These are the activations of a small neural network, seen along a few directions. Each row is one input.
Each table varies a few parts of the input and shows all the possible inputs, shuffled.
Descriptions start from the smaller parts, as in this example, which fits no table here: one of 3 separate values, together with either a single point or one of 9 places along a line or (one of 4 places along a line, together with one of 5 places around a ring).
Shared parts are said once, and a part with two or three values counts as separate values.
In the rows, zero is written as 128.

Other details of the inputs shift rows strongly along three fixed directions, in all tables alike. That doesn't count.

Rows:
R1: [128 139 118 122 135  87 103 189 138  98  84  77]
R2: [ 85 164 137 134  81  74  54  91 144 125 132 158]
R3: [131 117 121 131 126 124 142 113 104 102 100 130]
R4: [125 115 170 158 168 134 165 103 128  59 120 169]
R5: [129 106 114 112 115 140  97 155 119 151 118 127]
R6: [140 109 106 106 130 110 103 194 115 105  98  82]
R7: [127 136 126 133 126  81  78 126 150 119  88 116]
R8: [130 139 192 110 122 167 173 108 160 140 140 166]
R9: [153 126 122 113 127 171 117 184 120 217 150  78]
R10: [129 126 129 108  88 151  78 122  99 196 191 127]
R11: [133 137 132 138 143 109 152 141 135 127 133 118]
R12: [149 104  82 110 130  70 115 154 117 103  80  96]
R13: [141 118 121 120 139 146 144 120  91 137 127 112]
R14: [132 121  89 112 108 143 105 147 121 138 133 123]
R15: [148 115 157  78 104 145 124 135 135 141 138 142]
R16: [150 128 113 144 152 191 204 138 130 146 112 111]
R17: [137  94 114 127 144 176 209 156 108 142 117 137]
R18: [140  98 153 134 155 200 159 102 115 175 157 151]
R19: [109 151 151 135 124  71  37  78 159 132 137 146]
R20: [ 89 163 187 174 145  98 136  25 146  69 135 193]
R21: [152 121  97 131 157 101 186 169 126 108  60  82]
R22: [118 158 148 148 134  99 138 120 123  89 117 123]
R23: [ 99 133 145 127  99 111  95 108 118 103 153 151]
R24: [143 121 124 152 186 126 191 101 120  29  91 136]
R25: [130 154 129 140 129 126 118 124 142 124 152 123]
R26: [119 138 131 144 125 203 175 119 140 169 154 153]
R27: [138 148  92 117 125 108 117 189 134 108 107  68]
R28: [106 119 137 132 124  83 119 117 138  72 135 157]
R29: [111 120 147 147 116 169 122  44 146 134 179 203]
R30: [138 125 114 110  98 158  75 124 121 186 202 129]
R31: [146 102 130 135 160 154 200 146 108 116 134 129]
R32: [110 155 127 122 102  97  98 152 126 123 124  99]
R33: [143 106 117 123 152 114 145 116 116 123 127 127]
R34: [142 144 128 158 187 137 204 115 133  65  89 116]
R35: [120 133 157 154 158 133 172  76 145 135 146 162]
R36: [134 132 102 119 130 105 109 188 132 129  71  84]
R37: [135 124 107 104 109 158 138 191 126 215 159  83]
R38: [115 137 106 122 110  83 106 148 143 139 111 122]
R39: [102 140 125 122  92  87  43  99 149  93 170 157]
R40: [121 141 125 118  83 151  89 109 125 222 160 122]
R41: [133 110 117 122 124  87  71 123 131 105  95 127]
R42: [116 113 138 131 112 200 173 116 100 167 151 162]
Each input here is: one of 2 separate values, together with either a single point or (one of 4 separate values, together with one of 5 places around a ring).
Changing only the choice among 2 separate values turns R5 into R36. The same change can be made to R23. Which row results?
Answer: R32
Changing only the choice among 2 separate values turns R34 into R24. The same change can be made to R26. Which row results?
Answer: R14
Change only the choice among 2 separate values in R8. List by row number the other rows that result.
Answer: R15
A walk changes only the place on the ring of 5. It starts at R28 and steps to R31. List the rest of the walk in order.
Answer: R33, R12, R17

Rows:
R43: [147 104  92 107 110 164  88 142 110 218 154 109]
R44: [127 139 116 122 125 133 151 178 127 113  92  93]
R45: [118 150 154 134 121 145 121  85 150 166 174 153]
R46: [121 131 116 123 111  95  67 125 126  93 144 127]
R47: [140 104 121 104 107 168 135 147  97 192 160 121]
R48: [122 144 133 152 153 131 182 152 134  64  88 123]
R49: [103 146 183 150 122 172 167  97 138 127 152 172]
R50: [117 117 127 124 103 134  81 100 126 169 195 154]
R51: [140 135 117 113 117 156  98 143 123 228 159  91]
R52: [155  98 113 116 151 195 204 170  88 162 141  99]
R53: [149 104 116 127 141 194 182 128 115 161 143 137]
R54: [127 106 122 135 150 120 185 138 113  64  88 136]
R55: [142 139  91 100 108 103 100 170 134 160 101  76]
R56: [147 107  81  99 117 107  86 161 108 155  96  84]
R57: [123 152 144 132 123  90 118 107 144 105 110 133]
R58: [104 144 124 124 102  75  86 129 146 122 122 130]
R59: [133 125 126 141 148 104 130  95 133  72 123 144]
R60: [103 139 145 143 109 143 121 102 147 167 174 166]
R61: [117 147 119 139 122  80  73 113 149 129 113 127]
R62: [120 131 161 145 137 166 195 124 124 143 136 145]
R63: [117 129 111 120 103  97  67 128 128  97 133 138]
R64: [154 106 108 140 173 138 170 142 106  99  93 100]
R65: [119 148 137 131 117  77  77 111 138 132 108 121]
R66: [137 150 105 105 113 113  95 186 121 142 124  67]
R67: [118 114 143 129 118 159 139  78 135 143 156 179]
R68: [136 110 113 122 138 149 174 166 107  83  90 113]
R69: [147 123  92  94 113 117  88 180 102 130 128  76]
R70: [119 129 140 123 113 107 106 119 118  81 121 144]
R71: [125 155 121 132 121  78  80 112 153 118 133 118]
R72: [127 120 136 132 132  96 104  98 118 100 105 142]
R73: [120 147 142 159 153 110 167 101 154  70 100 153]
R74: [122 132 148 155 150 167 192 124 132 138 152 139]
R75: [161 107 135 109 165 143 199 217 137 114  56  83]
R76: [110 139 150 161 155 109 163  98 147  79  83 151]
R77: [133 128 122 109 107  82  77 108 125 112 122 132]
R78: [120 147 134 154 145  91 107 103 147 106 116 127]
R79: [105 141 172 155 141 158 176  90 140 132 168 170]
R80: [153 113  99 114 147 119 120 150 103 131 105  87]
R81: [110 154 145 153 138 109 131 121 145  72 125 134]
R82: [138 100 109 120 123 179 155 146 107 176 158 132]
R83: [122  95 171 107 112 153 104 110 152 159 160 184]
R84: [127 124 143 123 121 150 115  79 130 153 178 163]
What do these inputs look like to the network?
Answer: one of 2 separate values, together with either a single point or (one of 4 places along a line, together with one of 5 places around a ring)
Changing only the choice among 2 separate values turns R45 into R84. The same change can be made to R61. Which row results?
Answer: R43
Changing only the choice among 2 separate values turns R56 into R76. The same change can be made to R77. Which row results?
Answer: R57
Change only the place on the ring of 5 in R79. List by row number the other rows that result.
Answer: R58, R60, R62, R74
Change only the choice among 2 separate values in R52. List by row number the other rows that result.
Answer: R79
